These are the activations of a small neural network, seen along a few directions. Each row is one input.
Each table varies a few parts of the input and shows all the possible inputs, shuffled.
A made-up example of a description, with smaller parts first: values(3) and (point or line(11) or (line(4) and ring(8))).
Shared parts are said once, and a part with two or three values counts as separate values.

Other details of the inputs shift rows strongly along two fixed directions, in all tables alike. That doesn't count.

Table:
row 1: [ -1  19 -12   5   7   7 -16  -5   3  36  -1  -3]
row 2: [-44 -18   9  20  -8 -33  25  58 -35   7  10 -38]
row 3: [ 15 -35  10 -10  -2  10  16  -5   0 -30  -2  26]
row 4: [  3  28 -18  -6   2   5 -16 -10   4  23   2  -3]
row 5: [-29 -25   0  21   4 -49  32  56 -31  12   4 -28]
row 6: [  5 -31   7 -17  14  18  10  -9   4 -37  -5  23]
row 7: [  0  25  -6  13  16   1 -22 -22  11  16  -1  -4]
row 8: [  7 -24  16 -10  -1  20  13  -5   2 -40  -2  18]
row 9: [  1  28 -11   2  -4  14 -18  -6   5  11  -1 -10]
row 10: [ 19 -32  16 -11  -4  14  15  -2   3 -34  -1  24]
row 11: [ 10  15 -11  -1   2 -10  -9  -4   5  22 -12   1]
row 12: [ 19 -23  10 -13 -12  11  17  -3   2 -40   2  19]
row 13: [ 18 -28  16 -19 -14   8  16  -4   1 -33  -4  19]
row 14: [-27 -26   8  15  -4 -48  33  50 -32  14  -1 -30]
row 15: [  1  30 -17  -1  -3   4 -14  -9   0  25   3  -9]
row 16: [ 17 -22   4 -31  -9   2  15  -9   0 -40  -3  17]
row 17: [-47 -20  -3   9   6 -40  22  57 -35   5   9 -33]
row 18: [ -3  25 -18  -1  -1  12 -19 -12   3  11  -2  -5]
row 19: [ 16  24 -18   6  -3  -1 -11 -10   7  15  -6   0]
row 20: [ 4 24 -4 14  0 11 -9 -8  5 10 -7 -6]
row 21: [-42 -19  -1  15  13 -45  30  53 -32   3   4 -32]
row 22: [ -2  24  -7   5   6  -3 -21 -15   3  29  10  -9]
row 23: [ -1 -21  22 -11   0  13  10 -15  10 -47   7  24]
row 24: [  3  18  -2   6  -8  13 -10  -5   2  22   3  -3]
row 25: [ 16  24  -7   0 -10  -6  -6  -3   4  15  -8 -11]
row 26: [ 12  24 -19   7   2  -6 -10  -5   7  19  -7  -1]
row 27: [ -9  28   1  12  -3  12 -24 -16  14  15   4   2]
row 28: [ -3 -20  20 -20  -8   8  10  -8   3 -34  18  19]
row 29: [ 13  20 -14  -6  -2  -7  -9  -9   7  16 -12  -1]
row 30: [  2 -22  10 -20 -10  25   6  -4  -1 -43   4  14]
row 31: [ 10 -36  15  -9   3   3  12 -11  11 -32   6  21]
row 32: [ 20 -20   6 -18  -9   6  17   1   1 -42   2  14]
row 33: [ -5   9   1  17  16   5 -14 -17  15  17  -2  -3]
row 34: [ 4 18  3 17 -7 -8 -7 -7 11 11  2  4]
row 35: [ 10  21  -4   5   2 -13 -17 -17   9  23  -5  -4]
row 36: [ 14  20  -4   6 -13  -2  -5  -4   3  17  -9  -7]
row 37: [  2  23  -6   4 -10   9  -9  -4  -1  20   5  -9]
row 38: [  4 -23   2 -29   3  11   8  -4  -2 -27   8  20]
row 39: [ -4  13  -7  11   5  18 -20  -9   4  24  -6   1]
row 40: [  6  19   0  17   9  17 -14 -10  10  19 -11   0]
row 41: [ 13 -30  12 -17   2  -1  11 -13   4 -43   9  22]
row 42: [ 13  12   2  10  -5   0  -7  -2   5  25 -12  -3]
row 43: [-35  -9   3  17   0 -41  33  54 -33  -4   8 -43]
row 44: [ 20 -29  14 -12 -10  13  16  -3   3 -38   0  24]
row 45: [ -1 -22  -2 -30   1  16   4  -6   1 -43   3  18]
row 46: [ -2  16  -1  13   2  18 -19  -2   5  22  -5  -5]
row 47: [ -3   7   1   5   7   4 -13 -14  10  24   9  -4]
row 48: [ 14 -28   2 -19   3   3  14  -2   2 -35  -1  25]
row 49: [  6  26  -9  -2  -7   8 -10  -5   1  17   5 -11]
row 50: [  4  18   6   8 -10 -11  -8  -9  11  14  -3   1]
row 51: [  5   6   2   8   3 -10 -10 -12  13  24  -5  -3]
row 52: [  5  30 -16   6   7   9 -15 -17   7  11  -8  -3]
row 53: [ -4 -26  11 -22   6  11  -2 -14   1 -42  12  15]
row 54: [  5  13   1   4  -1  15 -11  -5   3  23   2  -1]
row 55: [  2  30 -19   7  11   5 -16 -13   9  17 -10  -3]
row 56: [-28 -25   4  10   1 -51  31  52 -30  14  -1 -29]
row 57: [-47 -25   0  14   7 -36  22  57 -34  11   8 -34]
row 58: [-10  13  -3  14  10   9 -24 -14  14  26   2  -6]
row 59: [  3 -31  11 -21  -1  18  12  -6  -4 -24   7  19]
row 60: [  4  17  -6  17  12  15 -16 -16   9  23 -12   3]
Description of these inputs: ring(5) and (values(3) or ring(9)).
Changing only the ring(5) part turns row 50 into row 28. The same change can be made to row 35. Which row results?
> row 22
Changing only the ring(5) part turns row 11 into row 38. The same change can be made to row 14. Which row results?
> row 59
Change only the ring(9) part in row 55. List by row number the other rows that result.
> row 6, row 8, row 20, row 21, row 40, row 43, row 52, row 60
A walk changes only the ring(9) part. It starts at row 39 and steps to row 46. List the rest of the walk in order.
> row 2, row 30, row 9, row 18, row 45, row 17, row 57
Which other rows agree with row 48 in the ring(5) part? List them by row number.
> row 3, row 5, row 10, row 12, row 19, row 26, row 31, row 32, row 34, row 41, row 44
Change only the ring(5) part in row 58. List by row number the other rows that result.
> row 31, row 33, row 47, row 51

Table:
row 61: [ 15 -15   1 -16   3   4   2 -13   8 -18  -3  21]
row 62: [ -8   7  -4  -2  13  24 -19 -16   8   5  -1   5]
row 63: [ -2 -16   6 -26   5  33  -8 -21   7 -31   7  20]
row 64: [ -9  28 -13  21   1 -26  -6  13  -6  37  -3 -26]
row 65: [-22  -4   3  24   2 -37  14  34 -17  26   3 -28]
row 66: [ -3 -35   9 -21  -7 -12  29  19 -16 -38   8   2]
row 67: [ -1  39 -13  25  -1 -13 -17   1   4  44  -6 -21]
row 68: [ 17  20 -10  -5   1   7 -14 -21  13   7  -8   8]
row 69: [  9  37  -8  19  -7   3 -20 -11  10  34  -8  -7]
row 70: [-46  -6   4  24  12 -22   6  32 -19  18  17 -29]
row 71: [ 15   9  -6  -1   4   4 -11 -18  13  11  -7  11]
row 72: [ 10  15 -13   1   2   1  -9  -6   5  14 -10   3]
row 73: [  4 -27   3 -25  -7  -6  20   9 -10 -35   5  10]
row 74: [-19 -20   7   3  -3 -33  27  33 -22 -12   7 -20]
row 75: [ 16   9  -4   2   4   5 -12 -19  13  10  -6  11]
row 76: [-13 -35  11 -13  -7 -22  34  32 -24 -31  10 -10]
row 77: [ 14  14  -1  -1 -12  14  -8 -10   7   6  -3   5]
row 78: [-36 -45  18  -7  11 -13  21  26 -19 -26  15  -7]
row 79: [  5 -27  10 -19  -8   1  19   7  -6 -35   6   8]
row 80: [ 11  -8   7 -12 -10  10   6  -3   0 -18   1  10]
row 81: [ 15  -9   6 -17  -9  14   6 -10   4 -23   1  14]
row 82: [-12 -38   7 -11   0 -23  34  32 -22 -30   4  -5]
row 83: [ 25  16 -10 -15  -4  19 -14 -26  14   0  -6  16]
row 84: [10 13 -5  7  1  6 -8 -6  7 14 -8  0]
row 85: [-34  20  -7  20   6  -5 -11  16 -12  30  13 -28]
row 86: [ 13  36 -10  20  -2   9 -22 -12  11  38 -12  -4]
row 87: [-13 -21  13   0  -8 -21  25  26 -16 -20   6 -10]
row 88: [-28   2  -5  26   1 -42  18  46 -27  29   1 -39]
row 89: [ 23   7   3  -2   1  19 -13 -29  20   2  -7  21]
row 90: [  4  29  -5  25   0  -5 -17  -5   8  43  -7  -9]
row 91: [ 15 -15  12  -6  -5  13   2 -13  10 -17  -2  20]
row 92: [-17  13  -2   7  10  16 -18 -11   6   4  10  -2]
row 93: [ 15 -11   7  -8  -7  18   3  -8   6 -19  -5  17]
row 94: [-14   0   0  17  -3 -23  14  28 -16  15  -1 -21]
row 95: [ 21 -14   1 -19   1  19   2 -18   9 -28  -5  24]
row 96: [ 23  -9   8 -20  -6  22   0 -26  15 -33  -3  26]
row 97: [ -2 -16   8 -22   9  31 -10 -24  12 -33   5  21]
row 98: [  9  19 -12  -1  -1  -4 -11  -9   7  12  -7   1]
row 99: [  3  29 -10  23   5 -10 -17  -5   6  45  -7 -12]
row 100: [-12   9  -3   4  12  25 -17 -13   7   2   6   4]
What is each input in this table made of?
> line(4) and (values(2) or line(8))
Changing only the line(4) part turns row 97 into row 78. The same change can be made to row 74. Which row results?
> row 99
Change only the values(2) part in row 92. List by row number the other rows that result.
> row 97
Which other rows agree with row 82 in the line(4) part? List them by row number.
> row 62, row 72, row 84, row 86, row 88, row 93, row 94, row 95, row 100
Change only the line(4) part in row 71. List by row number the other rows that result.
> row 68, row 82, row 83

Table:
row 101: [ 15 -10  15  -5  10  43 -20 -42  27 -18   1  36]
row 102: [ -8  17 -16   7   3 -24   1  16 -11  25  -3 -20]
row 103: [  8  34 -20  15  11  -1 -26 -17  14  40 -11  -3]
row 104: [ -5  32  -3  25   7  16 -29 -16  14  42  -4  -6]
row 105: [ -1 -55  16 -22  13  -6  24  -1   0 -48   6  25]
row 106: [  2  44 -12  11 -10  17 -24 -11   7  31   1 -12]
row 107: [-18  27  -6  14 -13  -6  -2  21 -13  22   7 -27]
row 108: [-19 -12  -6   4   6 -34  16  30 -19   7   2 -19]
row 109: [ 14  41 -24   3   2   1 -23 -14   8  32 -10  -7]
row 110: [-16 -14  -4  -2   4 -32  18  26 -19   0   2 -16]
row 111: [-24  -6   6   5  -8 -11  15  30 -20  -5  12 -24]
row 112: [ -3 -21  13 -10   0  20   4  -5   2 -26   7  13]
row 113: [ 34  15 -13 -33  -8  28 -14 -35  17 -24  -6  28]
row 114: [ 34 -13  16  24 -38 -56  47  43 -16  12 -19 -15]
row 115: [ -6 -42  20 -25  -7  17  25   7 -10 -57  13  16]
row 116: [  0 -54  16 -24  11  -6  25   0  -2 -51   3  23]
row 117: [-32 -13  10  19   2 -14  12  29 -16   5  10 -21]
row 118: [-30  -9   8  14  -2 -16  13  31 -20   6  10 -23]
row 119: [ 27  -3  -3 -19  12  25 -17 -41  26 -13  -9  34]
row 120: [ -8  31  -1  31  10  12 -29 -16  13  43  -4  -8]
row 121: [ 34  10 -11 -33  -6  28 -13 -37  17 -23  -6  28]
What is each input in this table made of?
> point or (values(2) and line(10))
Change only the values(2) part in row 115. List by row number the other rows that result.
> row 102
Change only the line(10) part in row 110. List by row number the other rows that result.
> row 102, row 103, row 105, row 108, row 109, row 113, row 116, row 119, row 121

Table:
row 122: [-19   6  -1  18  10  -3 -11   5  -2  21   5 -16]
row 123: [ 14 -20  10 -17  -8   6  13  -7   5 -34   3  18]
row 124: [ 17 -19   6 -21 -10   6  11  -5  -1 -24   0  16]
row 125: [13 11 -4  6 -6  0 -4 -5  4  9 -2  4]
row 126: [11 11 -2  0 -6 -2 -2 -4  4  7 -1 -1]
row 127: [ 12 -21   5  -8   0   1  14   2   1 -20  -6  12]
row 128: [ -1 -17   5 -13  -4 -11  13   8  -7 -18  -2  -1]
row 129: [-13   8  -5  10  14   4 -15  -8   6  19   3  -3]
row 130: [ 18  17  -5  -5  -6   8 -10 -15   9  10  -4   5]
row 131: [-15   6  -5   8  15   0 -13  -7   3  17   6  -1]
row 132: [13 11 -5  1 -7  0 -4 -3  2 12 -3  2]
row 133: [  1  16  -5  10   0 -10  -7  -2   4  14  -6  -7]
row 134: [-34 -13  10  17   4 -13  10  29 -17   5  11 -21]
row 135: [ 14  16  -5  -3  -1   6 -13 -18  11   8  -9   5]
row 136: [ 15  16 -10   6   1   3 -10  -8   6  24 -14   1]
row 137: [-44  -9  -4  -7  -7 -18  17  47 -34  -4  15 -32]
row 138: [ 21   1   0  -8  -7  10  -1 -13   8  -7  -3  15]
row 139: [-35 -20  12  14   4 -18  14  32 -20  -1  12 -22]
row 140: [  3 -16   9  -8  -2  -5  10  -1   1 -27  -2   8]
row 141: [  4 -20   5  -2   1  -6  16   9  -5 -17  -4   6]
row 142: [ 12   8  -4  10   2   1  -3  -5   8   8 -11   6]
row 143: [-29  16   2  28   5  -9  -5  21 -10  32   5 -27]
row 144: [  8 -14   5 -17  -9  -2  12   2  -3 -16   1   5]
row 145: [ 6 18 -5  9 -6 -8 -4  0  2 17 -1 -7]
row 146: [ 10  12  -8   8   2  -1  -5  -1   3  19 -11   0]
row 147: [ -2   9  -7  -3  16  11 -19 -21  11  13   4  10]
row 148: [ -6   9  -4   6  13  17 -20 -17  11  13   1   4]
row 149: [ 23  -5   4  -9  -8  14   2 -16  11 -20  -2  22]
row 150: [ 7 11 -3  1 -1 -3 -6 -8  7  6 -7 -1]
row 151: [ -4 -10  -8 -36   0  20   9  -3 -10 -55  12   7]
row 152: [-23 -15  16   6   1   4  10  11  -9 -10   9  -7]
What is each input in this table made of?
> values(2) or line(9) or (line(4) and line(5))
What sort of input is row 141?
> line(4) and line(5)
Change only the line(4) part in row 125. List by row number the other rows that result.
> row 133, row 141, row 145
List by row number the other inputs of the same sort as row 131.
> row 122, row 129, row 134, row 139, row 143, row 147, row 148, row 152

Table:
row 153: [ -5   9  -1   4 -10 -14   6  14  -9   9   4 -17]
row 154: [ -4   4   1  16  -5 -20   5  12  -4  16  -2 -13]
row 155: [ 17  26 -11  -3  -8  15 -18 -21  13  13  -5   6]
row 156: [ 12 -12   6 -21   6  46 -13 -36  17 -37   6  35]
row 157: [-22 -37  15 -17   3   5  18  12  -9 -53  11   6]
row 158: [ -3   5   6  15  -7 -20   6  12  -4  15   1 -14]
row 159: [  9  21 -12 -10  16  16 -32 -43  24   9   2  16]
row 160: [ -5   9  -8   4  -3 -14   5  17 -10  12   0 -15]
row 161: [  7 -17   6  -2   0  -7  12   5  -2 -13  -3   8]
row 162: [  0 -26   7  -2   1 -14  20  14  -7 -15  -3   2]
row 163: [ 14   7 -10  -9  -2  10  -6 -10   5   1  -7   6]
row 164: [ -2   1   2  14  -2 -20   5  13  -6  13  -2 -10]
row 165: [ 12  12 -12  -7   1   9  -7 -10   4   6  -9   6]
row 166: [  0 -23  10  -2  -1 -14  19  14  -7 -16   0   2]
row 167: [ -2 -45  21 -25   5  27   7 -10   3 -43   7  24]
row 168: [ -5   7  -9   4  -2 -14   5  16 -11  12  -1 -14]
row 169: [  1  18 -10   6  -5  -8  -5   7  -5  17  -1 -11]
row 170: [-16   6  -1  11   7   7  -8   4   0  15   8  -7]
row 171: [ -1 -21  15  -2  -7 -15  21  13  -6 -18   4   0]
row 172: [ -9  13  -2   6   9  16 -14 -10   4   4   2  -5]
row 173: [  6  20  -4   3   8  35 -30 -32  19  18  -3  17]
row 174: [  3   9  -6  14   5 -11  -1   4   1  22 -11  -6]
row 175: [ -7  13  -3   5  -9 -15   5  15  -9  14   3 -17]
What is each input in this table made of?
> point or line(6) or (values(2) and line(8))
Change only the values(2) part in row 161. List by row number the other rows that result.
> row 168
A walk changes only the line(6) part. It starts at row 157 and steps to row 172. List the rest of the walk in order.
> row 156, row 170, row 173, row 167
